Each row below holds a small network's activations on one input, seen along a few directions.
Each table varies a few parts of the input and shows all the possible inputs, shuffled.
Descriptions start from the smaller parts, as in this example, which fits no table here: one of 2 separate values, together with either a single point or one of 9 places around a ring or (one of 4 places along a line, together with one of 5 places around a ring).
Shared parts are said once, and a part with two or three values counts as separate values.
(in the rows, 128 means zero)

Other details of the inputs vary at random and push rows far along three fixed directions, the same in every table; ignore that.

Table:
row 1: [159 165 174  81 115 113 109  64 127 130 130  88]
row 2: [104  78  77 186 111 158 146 194 113 133 111 158]
row 3: [115  56  85 182  89 182 121 153 122 107 117 156]
row 4: [103 138 112 150 213 112 148 170 114  89 140 169]
row 5: [146 120 140 112  98 148 105  92 153 137 136 109]
row 6: [152 181 165  86 107  82 143 117 118 168  99  77]
row 7: [117 161 155 101 155 106 134 108 122 116 125 130]
row 8: [122 115 142 118  89 158 103  82 128 115 132 130]
row 9: [143 131 143 105 103 149 105  85 127 128 131 102]
row 10: [119 139 135 127 116 109 145 142 115 143 109 128]
row 11: [109  61  81 183  89 177 121 159 116 115 129 159]
row 12: [114 192 172  88 197  77 142 106 146 124 138 136]
row 13: [133 121 134 136  84 100 151 151 112 145  90 117]
row 14: [130 136 106 149 135 106 159 194 108 161 104 117]
row 15: [126 135 138 129 121 101 148 144 117 131 101 126]
row 16: [129 102 134 132  49 149 114 105 119 142 116 120]
row 17: [111 148 158  91 161 159  94  53 136  86 158 145]
row 18: [125  97  88 163 128 154 128 169 114 128 132 134]
row 19: [112 186 181  71 212 114 110  56 157  89 167 148]
row 20: [149  98 126 131  56 155 106 107 150 155 126 101]
row 21: [132  86 132 133  45 164 102  86 122 125 125 124]
row 22: [114 129 105 140 211 154 118 142 124  87 158 152]
row 23: [147 199 169  84 163  63 154 126 119 147 103  88]
row 24: [124 137 158 101 115 152  94  57 129 109 152 133]
row 25: [109 134 100 149 227 137 127 164 146 106 167 161]
row 26: [105 145 113 124 241 169 103 116 131  74 177 162]
row 27: [113 125 109 152 133  99 170 192 110 145  93 135]
row 28: [122 129 127 139 115  96 157 167 110 140  99 127]
row 29: [134 167 127 127 167  74 166 182 105 156 110 112]
row 30: [126  77  70 184 115 154 146 205 113 137 106 133]
row 31: [108 134 102 140 213 164 115 140 126  97 161 157]
row 32: [142 150 132 122 118  90 154 161 110 160 100  96]
row 33: [144 171 179  83  89  62 155 108 143 167  91  96]
row 34: [139 122 133 117 135 168  96  87 133 101 142 121]
row 35: [150 102 134 124  60 162  89  76 151 144 142 104]
row 36: [129 119 111 134 178 152 104 114 150 100 172 151]
row 37: [118  91  97 168 109 126 138 164 136 133 127 155]
row 38: [148 122 118 134 113 109 139 152 141 151 118 116]
row 39: [140 140 129 126 132 111 140 147 114 139 115 108]
row 40: [140  93 136 125  48 137 115  95 146 138 120 124]
row 41: [123 162 135 111 221 128 117 111 123  91 166 140]
row 42: [103 166 139 120 209  98 137 130 142 111 154 159]
row 43: [131  51  77 172 102 201  95 136 151 107 156 151]
row 44: [124 166 138 127 147  49 172 171 129 163 105 129]
row 45: [133 161 179  65  91 129 116  48 143 124 133 112]
row 46: [124 163 149 112 133  74 161 147 111 146 101 117]
row 47: [122  94 137 128  75 171  89  69 153 118 148 138]
row 48: [153 178 163  76 100  88 154 118 130 169 102  81]
row 49: [151 126 147 107  62 150 101  80 124 148 127  91]
row 50: [148 118 134 120  93 143  99  86 148 140 144 114]
row 51: [128 106  96 156 139 148 128 159 114 121 137 133]
row 52: [144 103 111 148  73 146 122 140 113 154 119 110]
row 53: [128 123 132 133  88 105 154 153 115 150  86 115]
row 54: [123 101  88 160 143 155 133 171 118 124 126 134]
row 55: [137 133 141 103 160 164  74  49 157  95 185 140]
row 56: [124 128 126 141 115  97 156 163 109 140 103 129]
row 57: [136 143 140 125  98  59 177 172 131 172  83 111]
row 58: [116 127 112 154 125  90 168 191 104 150 101 135]
row 59: [115 146 109 140 237 127 133 162 119  87 155 154]
row 60: [125 122 116 128 182 158 108 118 155  99 165 148]
row 61: [125  93 137 122  73 178  90  68 132 102 136 133]
row 62: [119  92 101 162 113 130 136 157 138 126 131 156]
Each input here is: one of 2 separate values, together with either a single point or one of 10 places around a ring or (one of 4 places along a line, together with one of 5 places along a line).
Q: Changing only the choice among 2 separate values turns row 8 into row 6. The same change can be made to row 13. Which row results?
A: row 59
Q: Changing only the choice among 2 separate values turns row 54 into row 27. The same change can be made to row 52. Which row results?
A: row 24
Q: Which other rows does row 61 become when the place on the line of 5 takes its other values? List them by row number.
A: row 7, row 8, row 10, row 15
Q: Which other rows does row 21 become when the place on the line of 5 takes its other values? List them by row number.
A: row 4, row 24, row 56, row 58
Q: Which other rows does row 59 become when the place on the line of 4 takes its other values? List them by row number.
A: row 1, row 23, row 34
